Each row below holds a small network's activations on one input, seen along a few directions.
In each table, some parts of the input vary, and every possible input appears once, in random order.
Descriptions start from the smaller parts, as in this example, which fits no table here: line(4) and (point or line(9) or (values(3) and ring(5))).
Shared parts are said once, and a part with two or three values counts as separate values.
(in the rows, 128 means zero)

Other details of the inputs vary at random and push rows far along three fixed directions, the same in every table; ignore that.

Table:
r1: [124 120 152 126 157 135 119 121 129 111 105 118 118]
r2: [112 122 155 124 144 143 123 114 117 106 107 119 126]
r3: [105 107 104 120 106  84 156 158 144 169 174  53 154]
r4: [106 121 104 116 101  97 151 144 160 140 180  56 137]
r5: [155 148 112 147  96 147 129 135 124 146 131 216 130]
r6: [124 111 133 128 166 124 117 121 100 132  95 120 127]
r7: [140 119 127 126 162 130 125 109  92 124 101 113 127]
r8: [122 124 155 127 146 141 122 111 125 108 103 115 128]
r9: [123 143 116 135 119 151 187 160 140 151 135 149 153]
r10: [118 127 141 119 151 138 127 122 114 104 104 116 115]
r11: [168 152 105 154 107 143 133 134 134 146 128 214 134]
r12: [143 122 135 129 157 132 124 115  92 121 102 110 128]
r13: [133 122 134 125 163 134 123 111 124 110 102 118 121]
r14: [108 121 151 116 147 144 127 122 114 111 109 122 125]
r15: [123 116 154 127 156 137 116 120 126 111 107 119 121]
r16: [131 141 113 152 122 134 177 180 118 169 130 160 155]
r17: [ 96 111 109 104 104 100 144 143 154 141 182  71 139]
r18: [149 123  93 111  68  81  50  93  92 122 170 149 110]
r19: [113 121 158 123 151 138 120 124 121 104 111 125 122]
r20: [124 126 147 122 152 135 121 118 120  96 106 117 119]
r21: [121 132 158 129 149 134 121 121 128 111 102 115 118]
r22: [164 165 123 156  84 135  99 132 121 129 130 230 114]
r23: [121 129 140 121 154 139 118 116 117 114 100 116 113]
r24: [126 112 142 130 161 123 113 126 100 128  97 114 127]
r25: [134 139 120 151 120 153 187 160 148 161 133 146 153]
r26: [109 113  93 106 114 102 158 143 160 147 176  55 141]
r27: [114 132 146 120 148 139 121 120 113 107 102 120 113]
r28: [120 122 140 117 153 144 123 111 119 113 103 121 127]
r29: [133 139 112 149 127 153 189 156 146 165 131 150 153]
r30: [118 121 145 115 159 137 120 121 122 112 106 122 115]
r31: [136 142 109 147 130 152 190 155 150 162 131 149 156]
r32: [121 124 159 127 152 133 123 123 129 108 106 119 118]
r33: [121 126 142 125 160 135 121 114 128 119 100 114 119]
r34: [115 118 147 117 153 144 119 116 116 116 106 121 122]
r35: [ 99 107 104 105 111 102 147 143 159 150 180  63 141]
r36: [108 116 107 117 104 103 165 144 170 148 178  49 151]
r37: [169 143 109 147  98 122  76 127  87 143 116 246 114]
r38: [114 133 155 124 149 136 119 122 123 106 105 119 117]
r39: [142 144 113 150 126 151 193 165 153 158 133 144 155]
r40: [171 156 121 155  97 136 122 138 132 130 129 214 125]
r41: [135 114 102 112  70  70  28  97  96 123 161 162 105]
r42: [112 123 149 115 153 137 124 125 119 105 108 125 116]
r43: [121 115 145 124 162 136 119 115 125 116 106 119 122]
r44: [171 165 126 162  86 135 105 133 127 135 127 227 115]
r45: [119 120 160 127 151 136 122 123 127 109 108 120 122]
r46: [154 127  97 121  67  80  55  98  99 124 177 144 116]
r47: [118 121 162 128 146 140 119 117 123 112 106 118 124]
r48: [132 120 109 111  72  85  58  95 138 110 178 123 116]
r49: [103 108 102 115 112 105 154 137 165 160 178  58 148]
r50: [104 115  99 104 107 100 153 142 155 137 177  60 139]
r51: [129 147 127 144 120 143 177 168 147 146 138 159 142]
r52: [143 125 110 124  71  82  63 101 141 118 175 124 107]
r53: [142 126 107 124  72  83  55  97 142 126 174 126 106]
r54: [135 123 142 128 157 136 124 118 126 106 103 115 122]
r55: [133 151 113 141 125 149 182 168 145 161 130 156 141]
r56: [163 152 107 144 101 144 129 137 128 141 130 213 130]
r57: [145 149 112 155 126 147 192 169 151 159 132 145 145]
r58: [125 127 139 129 158 135 119 111 123 117 100 114 116]
r59: [100 113 101 102 104 102 151 138 155 139 178  59 144]
r60: [155 149 112 154 123 142 190 166 115 165 132 146 155]
r61: [138 124 110 120  75  83  58 101 146 127 173 125 109]
r62: [119 121 158 129 144 141 123 112 122 110 104 115 125]
r63: [126 121 147 128 151 143 121 110 126 112 103 116 129]
r64: [135 117 104 117  89  85  72 104 147 131 174 129 113]
r65: [115 125 152 122 146 142 121 112 120 103 106 119 128]
r66: [134 119 127 117 157 132 122 113  84 121 101 113 123]
r67: [122 118 155 128 151 142 114 114 123 114 105 118 123]
r68: [130 124 134 128 162 135 125 113 123 114 101 113 117]
r69: [139 148 105 144 127 149 190 168 142 158 132 152 141]
r70: [124 145 128 146 115 151 182 166 143 153 141 156 151]
r71: [111 131 148 117 150 139 124 124 118 109 104 121 117]
r72: [108 120 147 116 145 145 130 117 114 110 107 119 126]
Description of these inputs: ring(6) and (values(2) or ring(10)).
Changing only the ring(6) part turns r20 into r13. The same change can be made to r2. Which row results?
Answer: r29
Change only the ring(6) part in r14. List by row number the other rows that result.
Answer: r34, r47, r49, r67, r70
Change only the ring(10) part in r44. List by row number the other rows that result.
Answer: r8, r21, r32, r36, r40, r45, r47, r52, r62
Change only the values(2) part in r16. List by row number the other rows that result.
Answer: r46
Change only the ring(10) part in r1. List by row number the other rows that result.
Answer: r15, r25, r39, r53, r54, r57, r61, r63, r67
Change only the values(2) part in r7. List by row number the other rows that result.
Answer: r6
List by row number the other rows that have the ring(6) part in common with r26.
Answer: r5, r23, r28, r30, r34, r35, r37, r55, r56, r66, r69
